Each row below holds a small network's activations on one input, seen along a few directions.
In each table, some parts of the input vary, and every possible input appears once, in random order.
Descriptions start from the smaller parts, as in this example, which fits no table here: values(2) and (point or line(9) or (line(6) and ring(8))).
Shared parts are said once, and a part with two or three values counts as separate values.
In the rows, 128 means zero.

Other details of the inputs vary at random and push rows far along two fixed directions, the same in every table; ignore that.

Rows:
R1: [139 185 173 171 107 112  94 146 133 133 107 113 138 152 159]
R2: [115  65 146 135 179  93 137  83 106 137 155 100 124 136 114]
R3: [115  48 138 105 179  99 165  69 108 142 174 117 123 137  67]
R4: [118  98  71  70 128 156 191 106 119 126 158 187 117 106  47]
R5: [134 138 191 170 136  88  75 139 123 128 122  71 130 162 158]
R6: [147 191  85 122  55 206 137 166 156 110 105 171 144 100 151]
R7: [166 201 117 127  72 194 166 146 163 131  75 154 130 114 165]
R8: [141 173 165 181 108 113 101 149 127 132 109 121 141 153 169]
R9: [153 197  93 117  57 208 132 170 143 108 110 167 138 108 137]
R10: [163 159  79 100  70 198 144 187 157 117  96 142 135 120 142]
R11: [113 124 157 169 141  99  43 171 103 108 139  88 128 146 167]
R12: [128 145 188 166 141  86  73 133 124 131 106  66 122 157 168]
R13: [119  93  58  70 130 144 196 108 129 135 151 188 125  96  58]
R14: [116 120 153 169 143  86  51 181 105 110 130  91 121 159 165]
R15: [121 173 188 191 150  63  65 138 124 131 102  97 120 150 194]
R16: [155 143 127  90 118 169 166 112 154 131 107 121 113 119 120]
R17: [113  70 147 123 187  86 143  84 115 135 143  99 114 132 118]
R18: [152 164  85 105  64 219 135 173 159 110 110 142 140 108 148]
R19: [ 80  70 110 129 175  57 117 104 106 132 168 150 135 113 110]
R20: [ 89  35  97  92 186  87 139  96 112 133 175 132 130 115  85]
R21: [115 105 141 149 158  97 138  93 112 142 140 136 131 127 125]
R22: [123 119 107  67 134 155 206  60 137 155 133 165 118 106  49]
Description of these inputs: values(2) and (ring(5) or ring(6)).
Changing only the values(2) part turns R13 into R10. The same change can be made to R15. Which row results? -> R16
Change only the values(2) part in R6. List by row number the other rows that result. -> R18

Rows:
R23: [103 111 155 155 171  77  88 119 115 122 133  97 116 137 157]
R24: [119  92 137  96 151 117 155  85 129 139 154 124 127 123  78]
R25: [178 182  76  88  57 240 211 140 167 135  94 178 142 100 120]
R26: [110  87 107  92 158 129 169  79 132 146 143 143 127 107  94]
R27: [116  89 121  77 154 124 174  82 135 143 145 133 122 121  70]
R28: [176 199 116 131  66 202 151 171 152 113  86 146 130 126 166]
R29: [118  86 121 118 154 119 156  82 121 139 156 141 135 117  98]
R30: [111 139  91  73 126 154 196  72 128 141 146 203 117  93  38]
R31: [152 141 116  91 102 162 173 129 153 139 110 144 123 126 103]
R32: [129 150 109 151  87 144 113 169 127 121 114 142 147 131 158]
R33: [116 131 175 185 156  61  62 154 106 129 109  81 120 160 175]
R34: [105  93 138 146 173  75 119 107 116 141 136 120 125 131 135]
R35: [123 130 167 179 150  76  81 145 101 130 123  93 124 162 158]
R36: [128  93 129 102 154 110 164  93 123 143 152 138 121 135  77]
R37: [121 131 182 192 148  72  59 143 101 124 130  80 128 162 168]
R38: [109 110 124 144 152  65  79 158 121 114 147 113 126 130 148]
R39: [157 130 110  81 100 182 189 103 150 134 135 153 131 120  78]
R40: [110  88 123 110 155 120 151  81 126 142 152 134 133 110 100]
R41: [106  78 105 107 151 133 120 127 112 118 163 139 123 119  84]
R42: [138 151 138 146 123 131 118 151 133 117 105 122 116 132 167]
R43: [121 146 119 131 121 127  77 178 120 113 124 126 128 128 157]
R44: [109 104 155 146 161  92 102 109 112 121 147 105 119 128 140]
R45: [178 230 140 150  37 207 101 191 159 116  65 105 138 132 194]
R46: [176 202 125 138  57 207 137 169 155 108  92 137 134 125 175]
R47: [139 181 154 162 104 133  80 166 135 123  84  87 129 147 186]
R48: [110  83  83  99 141 110 154 107 126 126 153 158 134 110  93]
R49: [ 98 100 138 166 148  90  77 145 101 118 159 115 140 145 139]
What is each input in this table made of? -> point or ring(6) or (line(4) and ring(5))
A walk changes only the line(4) part. It starts at R27 and steps to R47. List the rest of the walk in order. -> R23, R26
Change only the ring(5) part in R27. List by row number the other rows that result. -> R24, R31, R36, R39

Rows:
R50: [127  85 135 104 165 116 168  80 126 143 143 119 120 126  95]
R51: [109  97 137 146 156  85 101 130 107 123 147 115 127 139 129]
R52: [135 145 155 139 125 120  98 147 130 121 121 102 121 145 141]
R53: [115 115 173 152 161  92 117  95 113 139 135 102 122 146 126]
R54: [154 202 125 152  69 171 101 186 147 114  91 136 137 127 182]
R55: [105  80 106  98 159 115 152  94 122 133 156 145 126 112  89]
R56: [155 192 125 151  69 168  95 190 152 115  87 117 141 132 192]
R57: [109  86 109 105 155 112 156  95 116 130 160 151 124 114  85]
R58: [123 105 170 148 162  94 115  98 116 136 138  95 124 143 132]
R59: [115 123 168 147 159  80 113  96 115 140 132 105 123 141 122]
R60: [109 141 160 185 147  73  50 161 112 117 122  98 130 145 190]
R61: [122 103 106 104 130 138 147 122 126 130 142 141 131 121  98]
R62: [120 100 133 104 159 106 169  77 123 148 137 136 115 126  86]
R63: [127 167 158 189 118  95  56 177 125 112 106  99 135 146 208]
R64: [164 178  85  95  57 223 162 167 155 120  98 159 133 112 127]
R65: [114 133 160 186 144  70  53 164 112 115 122  88 131 150 190]
R66: [153 159  85  93  78 203 168 145 146 125 116 167 132 110 106]
R67: [164 177  82  93  59 223 162 163 160 120  95 155 132 107 133]
R68: [125 110 106 110 129 136 151 118 123 128 145 150 128 121  97]
R69: [131 116  95  94 115 159 166 118 134 132 141 159 133 114  87]
R70: [122  90 131 107 166 110 172  78 129 146 136 131 118 124  95]
R71: [118 112 113 113 134 127 143 115 127 130 145 147 131 116 105]
What is each input in this table made of? -> point or ring(6) or (values(3) and ring(5))
Change only the values(3) part in R68. List by row number the other rows that result. -> R66, R69
